B =
array([[144, 116, 135, 134, 115, 115],
       [119, 126, 142, 134, 135, 131],
       [143, 117, 134, 133, 115, 116],
       [108, 144, 134, 130, 152, 149],
       [122, 140, 117, 122, 137, 138],
       [117, 129, 141, 134, 139, 135],
       [142, 130, 119, 126, 121, 125],
       [114, 133, 141, 134, 143, 139],
       [117, 127, 141, 134, 136, 133]])
Rows and columns are numbered from 0.
Read off the entry in row 0 and column 1.
116
Read off the top-right entry.
115
The entry just right of the largest entry -> 149
The top entry of the column that holds the smallest entry -> 144
Read off the entry at row 0, column 2.
135
Read off the entry at row 2, column 1.
117
Read off the entry directly below 137.
139
The bottom entry of the column that holds the smallest entry is 117
Read off the entry at row 1, column 2.
142
Read off the smallest entry.
108
The entry at row 2, column 0: 143
Read off the entry in the bottom-right corner.
133
Read off the entry directly below the smallest entry.
122
The entry at row 1, column 1: 126
The entry in row 1 and column 0: 119
Read off the entry directly below 125.
139
Read off the entry just right of 121.
125
Read off the entry in row 2 and column 2.
134
The maximum -> 152
The entry directly above the largest entry: 115

Questions about the table below.
1) Give the bottom entry of the column that holds the smallest entry.
2) Give the smallest entry in the first column.
3) Give the first entry, reading row by row.
4) Give the largest entry in the first column.
5) Give the fourth entry in reading order.
6) Give the last entry, reading row by row.
7) Give the minimum.
8) Give the fifth entry in reading order.
[[126 129 134 129 130]
 [125 143 137 130 133]
 [118 110 134 137 116]
 [140 127 126 123 135]
 [121 114 142 115 143]
 [127 126 143 121 142]
 [119 120 134 132 124]
 [126 123 114 119 128]
 [138 132 138 146 121]
 [119 121 153 129 137]
 [116 133 136 125 133]
 [125 124 142 132 130]]
1) 124
2) 116
3) 126
4) 140
5) 129
6) 130
7) 110
8) 130

127  132  133  107  145  143
145  114  114  129  138  124
108  150  150  118  129  143
114  138  135  139  110  124
123  134  136  107  141  146
131  120  120  144  114  109
Rows and columns are numbered from 0.
The entry in row 1 and column 0: 145
The bottom-right entry is 109
The entry in row 2 and column 0 -> 108
The entry at row 0, column 0 is 127
Find the entry at row 0, column 2.
A: 133
The entry just right of 136: 107
Find the entry in the top-right corner.
A: 143
